Each row below holds a small network's activations on one input, seen along a few directions.
In each table, some parts of the input vary, and every possible input appears once, in random order.
Descriptions start from the smaller parts, as in this example, which fits no table here: one of 8 places around a ring, together with either a single point or one of 11 places along a line or (one of 2 separate values, together with one of 6 places along a line).
Shared parts are said once, and a part with two or three values counts as separate values.
In the rows, zero is written as 128.

Other details of the inputs vary at random and push rows far along two fixed directions, the same in every table; ignore that.

A family of inputs:
r1: [157 115  89 126 105 158 104  37 168 133 119 108 149 125]
r2: [144 118 141 146  93 155 115  68 144 134 134 122 150 120]
r3: [107  81 160 160  82 118 131 155  90 144 151 108 107 130]
r4: [135 211  80  91 196 143 137 121 143  75 111 162 152 134]
r5: [161 124  95 125 101 170 106  43 156 120 106  91 141 115]
r6: [112  71 143 155  79 108 127 161 106 149 151 111  98 132]
r7: [118 153 147 106 189  85 148 200 122 139 113 156 123 134]
r8: [152 204  88  86 203 147 128  96 141 113  57 133 156 141]
r9: [151 138  78 127  97 175 110  48 167  79 154 118 144 107]
r10: [108 109 128 150  80 148 128 129 117  94 183 126 114 115]
r11: [100 149 155 120 177  77 158 234  77 139 108 151 115 153]
r12: [141 192 112  91 213 130 129 107 151 126  84 149 154 133]
r13: [119  80 175 155  82 113 130 159 120 148 166 126 109 116]
r14: [154 189  86  82 213 128 121  92 176 128  77 150 152 134]
r15: [123  85 128 144  80 132 120 130 121 140 135 102 102 125]
r16: [116  75 158 152  79 107 134 160 107 147 159 115 115 125]
r17: [141 115 142 142 101 159 111  67 147 136 139 118 139 114]
r18: [138 109 124 140  98 153 115  68 135 134 132 107 145 124]
r19: [102  80 180 166  75 106 139 170  95 148 161 127 121 128]
r20: [136 170 122  94 200 110 130 149 154 138 101 161 127 134]
r21: [107 141 150 113 181  71 155 238  91 141 114 146 103 144]
r22: [ 99 147 160 117 177  76 160 233  84 142 116 159 123 152]
r23: [137 114 121 138  94 164 113  74 128 127 119  94 129 120]
r24: [113  99 111 145  77 137 124 134 133  99 183 129 105 117]
Each input here is: one of 4 places along a line, together with either a single point or one of 5 places along a line.
Changing only the place on the line of 4 turns r12 into r19. The same change can be made to r18. Which row results?
> r22
Start at r20 and move only the place on the line of 4, one step at a time. The first step leads to r13. Which rows follow, in order?
> r17, r2

A family of inputs:
r25: [108 113 126 172 104 144 137 122  88  85 174 122 125 122]
r26: [ 95 111 148 145  56 131 143 187  89 100 154 104  90 131]
r27: [103  70 168 163  84  72 136 152 129 169 168 163 124 144]
r28: [175 158  40  74 151 151 129  95 165 107  92 111 129 134]
r29: [128 100 167 141  80 181 107  44 154 163 148 146 136 117]
r30: [ 95  67 190 135  98  95 156 203 119 155 135 109 123 106]
r31: [121  83 181 130 106 112 138 118 154 154 147 118 136  85]
r32: [178 123 119 157  55 159 114  71 136 131  83  91 139 124]
r33: [157 170 174 123 167  88 140 179 141 142 101 183 132 122]
r34: [130 106 123 138  91 194  99  44 110 152 101  95 117 135]
r35: [100  65 151 162  73  85 138 169 121 161 144 143 131 159]
r36: [106 184 129 130 197 116 156 171 112  91 158 176 141 126]
r37: [148 171 143 123 179  86 139 211  84 135  61 138 104 143]
r38: [115 188 153  96 174 110 143 178 143  94 143 180 120 121]
r39: [107  66 179 150 119 101 137 162 104 153 139  81 100 103]
r40: [153 106 126 146 104 152 104  44 113 130 145  81 168 127]
r41: [107 119 146 158  88 137 147 120 120  92 192 164 147 107]
r42: [165  77  70 125  71 154 108  79 133 116 145  79 101 119]
r43: [110  87 174 141  81 108 143 174  90 144 161 122 164 136]
r44: [150 171  53 103 165 129 124  59 159 137  52 126 165 169]
r45: [127 169 157 108 204  93 140 165 108 145 141 148 164 138]
r46: [135  66 126 139 104 105 130 181 111 129 180 109  73 126]
r47: [ 88  81 129 156 102 111 110 173 112 131 169 120  73 122]
r48: [ 80  89 152 155 109  97 118 198 127 145 194 147  79 114]
r49: [131 166  43  95 166 153  95  79 151 107  85 117 118 127]
r50: [127 113 123 134  75 198 113  52 124 155  98 100 129 139]
r51: [ 98 105 148 149  72 127 129 179  75  97 157  99  79 127]
r52: [137 187  79 113 155 171 141  80 152  67 115 156 187 127]
r53: [151 112 146 132  88 145 114  42 144 137 163 124 190 112]
r54: [161 106 163 175  95 121 114 129 112 139 119 109 108 123]
r55: [115  86 143 130  89 126 145 133 119 149 105  70 124 107]
r56: [135  80  90 161  73 129 104  51 121 148 112  92 132 152]
r57: [152 161  92 124 186 117 110  52 181 149 106 150 162 150]
r58: [100 167 179 110 214 120 138 186 115 171 120 177 108 145]
r59: [165  77  91 121  61 157 117  89 175 116 159 111 131 116]
r60: [158 173 169 137 182  93 132 179 134 146 106 161 123 126]
r61: [131 193 115 104 192 135 124 137 130  81 115 132 111 133]
r62: [ 96 160 167  96 188 128 148 202 114 159  90 179 124 156]
r63: [169  84 103 136  87 149 107  73 176 128 188 110 115 105]
r64: [120 149 164 103 214  91 147 169 146 153 113 130 130 104]
r65: [194 190 109 110 157 151 116  80 181 118  52 146 174 128]
r66: [113 169 132  93 179  91 161 206  72 137  96 127 155 158]
r67: [ 88  99 129 170  80 128 150 171  51  90 167 116 109 127]
r68: [134  72 146 125  88  97 140 179 143 136 198 152  95 111]
r69: [ 89 156 111  94 178  98 136 222 144 122 115 175 112 137]
r70: [125 107 104 133  82 154  94  57 189 124 165 144 129  98]
r71: [131 202 130 104 192 133 126 136 154  92 138 153 124 123]
r72: [137  77 123 136  86 150 115  60 126 140 104  51 128  96]
r73: [146 193  98  92 147 170 121  87 175  74 104 139 156 126]
r74: [ 92 184 105 115 172 113 177 212  75  83 113 155 132 146]
r75: [125  99 135 139  95 123 124 122  66 138 136  85 147 137]
r76: [133 184  37  85 162 160 108  80 171 107  74 123 134 132]
r77: [152 152  77 124 186 120 108  53 157 138  84 129 149 161]
r78: [123 170 137 105 211 153 120 118 118 151  84 145 115 151]
Changing only one part turns r63 into r59. The same change can be made to r57. Which row results?
> r35
Describe the family of inputs behind these rows.
> one of 6 places around a ring, together with either one of 4 places along a line or one of 5 separate values
Change only the choice among 5 separate values in r56. List by row number the other rows that result.
> r34, r37, r72, r75

A family of inputs:
r79: [133  93 183 147  98 113 125 157 115 171 112 107 108 125]
r80: [111  83 125 151 103 112 131 152  95 147 140 117 100 147]
r81: [ 95 106 133 143 101 141 123 166 105 111 162 113  86 115]
r82: [118 106 188 151 106 118 124 149 137 146 166 150 106 108]
r83: [147 104 140 131 110 123 128 103 144 147 124 118 149 109]
r84: [102  92 128 139  95 124 136 156  94 130 135 105  88 139]
r85: [127 143 117 118 160  98 148 185 131 113 147 163 129 140]
r86: [147 163  82 102 180 113 130 141 127 133  71 133 137 155]
r87: [136 187 121 108 177 132 138 131  98 126  63 129 162 153]
r88: [119 107 139 133 121 144 115  97 148 153 138 133 132 119]
r89: [123 103 133 140  90 120 136 173 100 105 148  98 103 106]
r90: [115  95 127 137  79 119 136 169  98 131 120 101 100 138]
r91: [120 126 138 147 112 153 128  90  89 132 116 107 142 143]
r92: [ 97  90 125 156 103 119 127 157 114 136 160 136 106 138]
r93: [141 174  75 102 147 161 118  70 168  86 122 146 137 122]
r94: [134 130 139 149 100 138 138 101 104 114 121 111 165 124]
r95: [117 180  81  93 187 144 129 121 149 102  98 144 124 138]
r96: [110 163 122 109 160 123 133 186 116  93 150 153  97 116]
r97: [109  99 129 153  95 112 129 157 120 123 178 155 110 129]
r98: [146 155 106 105 172  96 133 123 147 130 100 134 158 134]
r99: [149 155  87 112 169 108 138 131 139 115  98 137 148 135]
r100: [106 133 139 151 111 160 124  94 108 120 136 126 149 133]
r101: [151 122  92 128  79 169 120  59 168  88 152 113 142 114]
r102: [150 183  83  87 178 143 122 134 125 106  69 108 123 131]
r103: [125 159 125 105 158 121 144 194 121  88 149 140 109 117]
r104: [126  83 162 138  95 110 130 157 109 174 119 114 120 129]
r105: [131 108 101 140 100 155  97  39 166 137 141 115 149 128]
r106: [161 161  93 103 157 134 118  67 182 114 128 142 172 130]
r107: [118 142 142 149 104 153 126  94 114 107 154 145 152 125]
r108: [111 145 170 123 179 114 130 168 137 153 117 152 110 126]
r109: [111 141 128 107 188  85 137 174 109 156 105 140 117 158]
r110: [120  86 143 142  91  96 125 157 106 162 126 109 122 145]
r111: [131 123 116 134 110 130 110  80 158 128 159 144 143 125]
r112: [158 172 145 103 194 110 135 132 156 138  80 138 145 116]
r113: [140 109 159 139 124 141 114  92 136 162 111 107 114 124]
r114: [169 120 148 139  98 164 110  47 185 128 145 119 151 101]
r115: [111  97 168 142 103 116 128 149 130 149 173 156 117 113]
r116: [162 110 127 129  95 161 114  47 179 131 152 126 162 105]
r117: [117  97 130 141  84 109 146 167 109 112 141 110 111 121]
r118: [116 176 154 118 173 112 159 184 101 105 133 164 154 140]
r119: [146 117  89 130  96 183 101  51 129 109 122  76 112 116]
r120: [116 138 147 102 192 100 141 174 111 167  98 145 115 142]
Changing only one part turns r98 into r111. The same change can be made to r117. Which row results?
> r93
Changing only one part turns r110 into r106. The same change can be made to r102. Which row results?
> r103
Describe the family of inputs behind these rows.
> one of 6 places around a ring, together with either a single point or one of 6 places along a line
Change only the place on the ring of 6 in r86. List by row number the other rows that result.
> r80, r85, r92, r97, r99
